These are the activations of a small neural network, seen along a few directions. Each row is one input.
Each table varies a few parts of the input and shows all the possible inputs, shuffled.
Descriptions start from the smaller parts, as in this example, which fits no table here: one of 8 places around a ring, together with either a single point or (one of 2 separate values, together with one of 4 places along a line) or one of 9 places along a line.
Shared parts are said once, and a part with two or three values counts as separate values.
In the rows, zero is written as 128.

Other details of the inputs vary at random and push rows far along two fixed directions, the same in every table; ignore that.

A family of inputs:
x1: [125 164 133 103 156 133 129 114 121  98 131 140 109 100 144 105]
x2: [148 113 108 150 116 114 118 141 137 123 138 136 139 141 146 159]
x3: [108  91 143  88 107 143 156 123 123 186 105 111 153 130  59 110]
x4: [172 115  99 191  92 121 122 158 115 134 136 113 142 159 162 165]
x5: [107 115 134 127 115 146 146 107 156 182 112 139 169 121  71 113]
x6: [104 168 150  86 145 173 130 111 132 134 126 143 126 103 117  88]
x7: [123 127 120 152 115 128 125 119 144 138 132 139 140 134 125 132]
x8: [144 102 116 148 112 107 142 138 142 153 119 121 154 131 115 159]
x9: [122 114 131 112 126 122 141 125 149 153 116 128 149 117 109 140]
x10: [130  96 124 126 103 119 140 138 108 148 123 109 134 147 106 133]
x11: [143 173 119 129 154 113 110 127 109  56 148 140  83 116 197 125]
x12: [161  94 108 150 105 111 144 146 126 163 110 113 154 142 132 165]
x13: [ 87 120 159  55 132 156 149 107 124 163 112 123 134 112  65  84]
x14: [148 102 110 155 110 119 134 137 142 150 129 132 164 137 108 152]
x15: [109 170 132 128 144 115 107 111 136  76 145 143  85 115 181 120]
x16: [162  99 100 180 105  91 135 148 133 132 129 116 149 143 139 176]
x17: [140 101 121 124 116 147 153 126 136 188 105 128 182 123  71 123]
x18: [159 122 109 156 122 110 137 138 118 124 126 120 137 132 145 148]
x19: [149 116 123 157 102 130 146 143 126 163 113 108 151 134 122 145]
x20: [103 166 141  84 160 145 116 107 143  97 142 160 113  99 130 100]
x21: [103 168 157  85 146 161 140 111 132 135 117 133 120  95 118  90]
x22: [112 170 144  80 163 143 127 108 125 100 127 145 103  93 143  97]
x23: [ 91 119 146  95 122 160 143 100 164 190 107 144 162 113  69 106]
x24: [146  84 110 153  92 108 140 149 105 149 126 102 140 159 111 151]
x25: [170  68 103 192 111  97 120 175  99 122 142  96 124 177 152 173]
x26: [ 98 136 157  77 173 149 115 124 112  96 141 131  87 115 131  90]
x27: [107 111 150 112 133 124 126 122 129 139 111 115 127 141  86 122]
x28: [137 170 109 172 134  89  91 131 122  41 163 139  66 136 229 149]
x29: [ 90 117 163  83 143 138 128 111 135 148 105 120 126 126  72 105]
x30: [ 94 170 145 102 150 131 116 102 144  95 135 146  94 104 156 104]
x31: [126 158 127 120 148 111 113 124 133  78 144 141  98 114 171 135]
x32: [142 170 114 126 151 126  99 130 110  57 155 151  88 124 201 124]
x33: [174  89  86 191  92  93 114 163 130 126 140 125 144 166 169 195]
x34: [172  99  94 169 103 113 128 151 119 143 129 123 153 154 148 165]
x35: [128 149 133 129 127 156 132 123 125 136 128 130 141 118 119 109]
x36: [143  98 120 170 116  90 113 147 114 116 128 104 120 169 130 161]
x37: [170  96  95 164 102 114 126 152 120 145 127 123 151 156 153 168]
x38: [143 122 121 145 107 146 138 137 128 163 122 119 155 139 119 136]
x39: [133 157 123 112 148 139 117 121 120  97 139 148 116 115 152 110]
x40: [153 106 108 164 112  98 134 142 136 133 128 120 145 136 135 167]
x41: [112 175 126 132 146 126  96 111 133  66 158 158  86 121 184 115]
x42: [101 120 147  80 136 159 150 105 160 181 110 146 173 101  53 103]
x43: [134 153 131 139 127 135 134 131 120 121 126 122 123 114 140 119]
x44: [116 134 145 106 123 172 152 115 139 184 109 128 168 112  71 100]
x45: [134  83 131 139 131 128 135 149 112 147 129 107 134 145  99 130]
x46: [105 171 140  90 162 144 115 105 140  89 146 161 112  96 130  98]
x47: [134 108 132 110 123 137 157 122 135 183 100 123 163 114  85 128]
x48: [171 116 105 192  95 108 133 157 113 133 127 104 137 150 161 168]
x49: [ 84 173 148  87 154 153 115  92 148 108 139 161 109 103 132  88]
x50: [107  85 153  92 142 153 147 132 126 176 112 113 145 125  63 104]
x51: [116 165 127 139 139 112 111 115 136  82 143 141  92 118 172 123]
x52: [121 103 124 144 102 137 142 118 156 183 114 132 168 137  87 134]
x53: [160 122 114 172 102 116 133 151 118 136 125 108 133 143 158 158]
x54: [119 107 142 113 150 138 128 138 113 125 134 118 111 132 111 112]
x55: [113 157 142 125 157 107  91 125 110  53 145 128  70 138 161 120]
x56: [ 99 141 148  78 140 140 132 113 111 116 133 127 107 116 106  89]
x57: [154 107  97 203  94  88 126 143 133 127 130 117 134 153 159 173]
x58: [115 140 143 104 169 134 102 136 104  68 154 129  71 126 163 106]
x59: [109 141 144  75 148 169 147 102 140 166 110 147 157  95  68  85]
x60: [105 156 148 110 159 114  92 121 114  60 141 129  71 134 156 114]
x61: [122 106 130 119 112 124 143 131 109 145 124 113 136 138  95 118]
x62: [116 126 141 102 117 170 148 123 141 188 106 127 164 119  84 110]
x63: [122 127 124 150 117 116 134 119 146 138 123 127 133 127 126 134]
x64: [112 162 137 100 156 123 121 114 138  90 138 145 105 101 147 116]
x65: [145  80 122 164 105  93 111 151 119 132 119  98 126 174 132 172]
x66: [144 164 125 145 131 122 112 140 112  82 143 125  91 127 198 136]
Description of these inputs: one of 6 places along a line, together with either one of 3 separate values or (one of 2 separate values, together with one of 4 places along a line).
Changing only the place on the line of 6 turns x31 into x8. The same change can be made to x22. Which row results?
> x11
Changing only the place on the line of 6 turns x61 into x24. The same change can be made to x14. Which row results?
> x46
Change only the choice among 2 separate values in x6. List by row number the other rows that result.
> x21
Change only the place on the line of 4 in x23. List by row number the other rows that result.
> x33, x37, x62
Start at x30 and move only the place on the line of 6, one step at a time. The first step leads to x15. Which rows follow, in order?
> x28, x51, x63, x57
Change only the choice among 2 separate values in x31. List by row number the other rows that result.
> x2
Change only the place on the line of 6 in x32. List by row number the other rows that result.
> x17, x34, x37, x39, x59

A family of inputs:
x67: [ 86 153 164  62 163 157 131 104 127 121 124 137 110 100  95  76]
x68: [147  71 118 164  91 114 143 151 122 179 111  97 158 163  97 159]
x69: [143  96 121 136 122 118 131 145 116 137 126 114 134 144 120 143]
x70: [146 168 111 143 145 115 103 132 118  59 157 147  93 121 200 135]
x71: [157  82 109 179  94 102 128 158 113 145 125  99 138 169 134 168]
x72: [164  83  93 208  99  60 100 162 118  92 146 108 109 183 182 199]
x73: [151 145 106 172 116 111 112 139 123  96 144 131 113 140 184 152]
x74: [185 102  82 215  85  90 119 163 120 122 139 114 139 168 186 193]
x75: [107 154 143  94 141 154 139 106 144 143 120 144 139  99 105  99]
x76: [137 100 121 143  99 137 154 129 146 194 105 121 178 131  87 142]
x77: [100 172 148  81 155 158 132 100 142 121 127 152 123  90 117  87]
x78: [124 161 117 148 140 100  97 118 142  66 152 151  94 127 185 141]
x79: [ 96 182 151  68 167 161 129  96 141 109 131 159 116  81 120  78]
x80: [130  90 131 133 111 128 142 138 124 168 113 108 149 144  92 136]
x81: [110 141 144 106 144 135 121 122 117 108 132 127 104 124 128 106]
x82: [130 181 122 137 144 125 104 122 122  63 154 147  88 118 194 121]
x83: [114  97 145  93 130 146 151 124 132 179 106 119 156 122  63 112]
x84: [125  62 137 117 102 141 165 134 138 225  90 103 188 139  36 133]
x85: [128 132 126 137 115 136 137 123 141 153 120 130 147 124 118 130]
x86: [ 99 165 153  78 168 143 114 112 116  82 141 140  87 106 136  86]
x87: [109 152 141  92 143 154 139 107 144 142 120 145 140  98 105 100]
x88: [127 162 129 120 158 116  97 133 101  46 158 135  70 127 188 118]
x89: [109 100 148  98 125 147 150 122 132 180 105 116 153 125  63 110]
x90: [148 121 112 148 114 124 134 135 134 142 126 130 148 130 134 146]
Describe the family of inputs behind these rows.
> one of 2 separate values, together with either a single point or one of 11 places along a line
Changing only the choice among 2 separate values turns x88 into x90. The same change can be made to x83. Which row results?
> x79
Change only the choice among 2 separate values in x86. List by row number the other rows that result.
> x87

A family of inputs:
x91: [ 58 192 173  50 158 196 141  74 166 152 124 164 129  77  74  47]
x92: [160  85  98 171  88 124 165 137 156 207  96 127 207 128  97 173]
x93: [152  83 112 185 108  57  98 165 100  81 138  89  84 184 184 189]
x94: [168  74  92 201 131  56  67 180  86  27 181 109  61 204 213 194]
x95: [140 163 134 144 156 103  91 152  59  16 164 100  32 148 217 118]
x96: [ 71 135 166  58 172 126 110 105 115  85 131 133  81 117 100  83]
x97: [ 74 194 165  41 169 186 150  73 172 150 118 171 141  58  78  57]
x98: [132  27 131 169  80  91 157 155 125 212  89  67 169 180  44 171]
x99: [129 141 144 105 149 121 110 143  77  71 136 106  70 134 170 114]
x100: [160  75 102 174  74 130 164 140 159 227  96 118 212 144  81 172]
x101: [130 135 120 153 104 141 132 122 143 155 123 135 153 131 125 133]
x102: [113 137 142  85 122 166 167  92 170 212  89 148 198  80  49 102]
x103: [101 166 146  65 156 169 157  85 171 165 109 165 164  63  86  88]
x104: [110  93 155  71 159 160 128 138  92 136 123 116 126 131  70  90]
x105: [156 114  99 186  83 121 134 142 148 169 129 123 162 153 137 163]
x106: [165  22 115 152  82 116 156 172  99 210 105  77 172 180  68 165]
x107: [188 147  76 221  94  86  99 156 121  75 162 134 111 158 235 187]
x108: [103 216 135 112 165 146  98 101 131  48 157 168  79  95 198  92]
x109: [121 233 127  90 181 136 108  99 143  35 160 182  83  66 206  96]
Describe the family of inputs behind these rows.
> either (one of 2 separate values, together with one of 4 places along a line) or one of 11 places along a line
Change only the choice among 2 separate values in x99. List by row number the other rows that result.
> x93

A family of inputs:
x110: [ 84 147 165  63 167 145 125 106 123 109 126 132  98 106  99  80]
x111: [142  95 122 154 119  91 115 153 105 109 135 104 109 161 148 156]
x112: [119  94 139 106 111 162 162 122 144 213  98 122 184 122  47 115]
x113: [124 205 120  92 168 144 121  97 157  82 145 185 123  67 172 106]
x114: [178  86  91 200  89 100 123 165 112 136 135 107 143 173 160 182]
x115: [115 139 140 111 149 121 112 129 111  87 140 125  91 129 145 116]
x116: [162 108 105 178 114  95 109 157 105  94 145 112 109 164 175 164]
x117: [ 80 141 168  60 168 138 124 107 121 106 124 127  93 109  97  82]
x118: [114  85 144 103 115 153 161 123 141 209  95 115 177 126  41 116]
x119: [146  54 118 155  89 117 151 152 128 200 102  97 172 159  75 163]
x120: [ 80 182 147  94 139 167 138  73 188 156 116 172 154  80  90  89]
x121: [164 127 102 183  79 125 159 135 147 186 105 116 178 127 133 164]
x122: [112 185 140 104 166 134  98 119 109  47 159 149  69 112 183  97]
x123: [173 144  93 190 119 101  93 157 100  58 167 130  93 159 226 162]
Describe the family of inputs behind these rows.
> either one of 3 separate values or one of 11 places along a line
What sort of input is x112?
> one of 11 places along a line
